A small network was shown many inputs. Here are its activations along a few directions, one row for each input.
In each table, some parts of the input vary, and every possible input appears once, in random order.
A made-up example of a description, with smaller parts first: one of 5 places around a ring, together with either a single point or (one of 2 separate values, together with one of 4 places along a line) or one of 11 places along a line.
Shared parts are said once, and a part with two or three values counts as separate values.
(in the rows, 128 means zero)

Other details of the inputs vary at random and push rows far along two fixed directions, the same in every table; ignore that.

A family of inputs:
x1: [141 175 117 148 130 134 166  81 125 131 147 113]
x2: [128 180 141 145 101 118 140 109 108 133 153  88]
x3: [143 113  92 140 142 142 142  88 148 131 102 165]
x4: [116 125 135 118 119 126 144 135 131 131 137 125]
x5: [108  81 145 109 133 126  77 166 111 118 125 124]
x6: [134 162 109 150 122 139 170  89 142 135 142 124]
x7: [ 90 134 162 113  88 109 104 179 124 127 154  75]
x8: [154 180 123 155 123 122 175  67 128 128 135 116]
x9: [101 161 171 130  78  91  94 162  96 117 171  67]
x10: [100 108 147 121  91 104  81 175 118 118 144 108]
x11: [135  85 107 118 153 125 107 124 121 117  96 158]
x12: [140 204 121 166  96 131 190  72 135 144 152 102]
x13: [131  95 143 117 164 132  60 207 135 124  96 189]
x14: [154 120  87 135 169 145 155  79 137 132 105 155]
x15: [105  61 138  88 145 130  67 174 113 122 118 139]
x16: [105 206 204 123  94  97  96 216 114 132 182  99]
x17: [127  79 106 111 152 152 124 121 145 134 105 167]
x18: [143 113 106 133 164 154 143  85 135 131 103 155]
x19: [117  60 129 103 135 120  56 173 105 119 112 139]
x20: [ 99  62 147 106 120 118  72 189 126 120 124 127]
x21: [126 124 128 135 110 115 126 128 134 125 131 125]
x22: [149 115  89 142 147 137 162  83 147 129  97 169]
x23: [127  58 116  94 167 137 103 142 123 122  98 167]
x24: [148 207 150 156 107 111 112 174 119 136 140 130]
x25: [147 109  92 137 144 140 154  97 140 134 100 164]
x26: [149  86  93 126 182 155 139  87 140 133  82 170]
x27: [142 180 111 159 113 125 182  74 144 139 132 118]
x28: [143  89  92 118 165 155 153  95 155 142  95 175]
x29: [103  79 149  91 130 117  77 185 109 111 121 115]
x30: [107 160 160 130  94 104 110 155 101 120 176  73]
x31: [145 169 136 136 131 135 179  82 128 135 144 115]
x32: [ 95 170 177 117  84 109 110 161 104 121 172  56]
x33: [135 176 120 157 121 139 191  77 146 144 136 113]
x34: [140 111 100 126 148 158 153  93 154 132 102 157]
x35: [151 116  85 142 149 145 157  84 148 143  97 161]
x36: [128 100 135 114 152 117  43 230 127 118 115 175]
x37: [106  53 138  93 132 127  80 182 130 123 120 144]
x38: [140  87 101 122 157 136 104 110 127 122  94 163]
x39: [128  79 114 111 142 148 118 133 144 124 104 154]
x40: [102 170 170 130  78  90 110 165  90 123 170  61]
x41: [150 179 132 141 131 139 187  72 134 129 137 108]
x42: [111  63 127 102 139 110  56 172 112 118 105 136]
x43: [143  82  90 130 167 155 153  96 151 130  85 181]
x44: [140  82  99 116 166 135 119 122 124 118 103 162]
x45: [153 120 100 124 168 154 160  79 143 133  94 149]
x46: [108  46 127  94 141 114  40 191 106 122 103 136]
x47: [143 168 134 148 130 134 174  81 127 131 138 112]
x48: [153  81  82 130 166 151 146  96 154 128  97 182]
x49: [105  78 152  92 129 123  73 179 107 120 134 122]
x50: [119 147 137 127 109 126 156 126 136 127 137 108]
x51: [145 166 120 154 110 129 175  87 137 137 139 119]
x52: [122  55 111 114 152 147  99 142 140 126  98 167]
x53: [150 116 103 135 168 149 164  79 133 129  97 159]
x54: [102 159 171 126  87  94 104 169 100 117 181  63]
x55: [ 97 152 167 121  81 113 125 159 119 131 174  82]
x56: [137 200 117 161 108 128 196  78 142 141 157  98]
x57: [151  83  79 131 165 156 143  94 151 129  98 184]
x58: [129 131 140 128 116 114 114 135 109 126 138 107]
x59: [119 110 136 107 140 128 115 139 120 131 127 121]
x60: [143 168 117 155 108 134 171  86 134 138 140 120]
x61: [138 199 120 161 106 126 203  80 137 134 158 104]
x62: [139 219 159 159  95  98 109 176 120 127 145 119]
x63: [106 162 148 143  96 125 141 128 129 135 156  92]
x64: [101 137 170 110  96 112  96 170 106 117 158  75]
x65: [117 209 193 128  96 106 103 206 124 124 164  99]
x66: [142 196 134 151 104 136 204  76 147 135 151  98]
Description of these inputs: one of 6 places along a line, together with either a single point or (one of 2 separate values, together with one of 5 places around a ring).
The inputs of x47 and x8 match in every part but the place on the line of 6. If x5 is changed in the same way as x47 into x8, which row does it become?
Answer: x9
The inputs of x52 and x39 match in every part but the place on the line of 6. If x43 is changed in the same way as x52 into x39, which row does it become?
Answer: x50
Which other rows does x29 become when the choice among 2 separate values takes its other values? List them by row number.
Answer: x50
Which other rows does x8 become when the choice among 2 separate values takes its other values? List them by row number.
Answer: x21
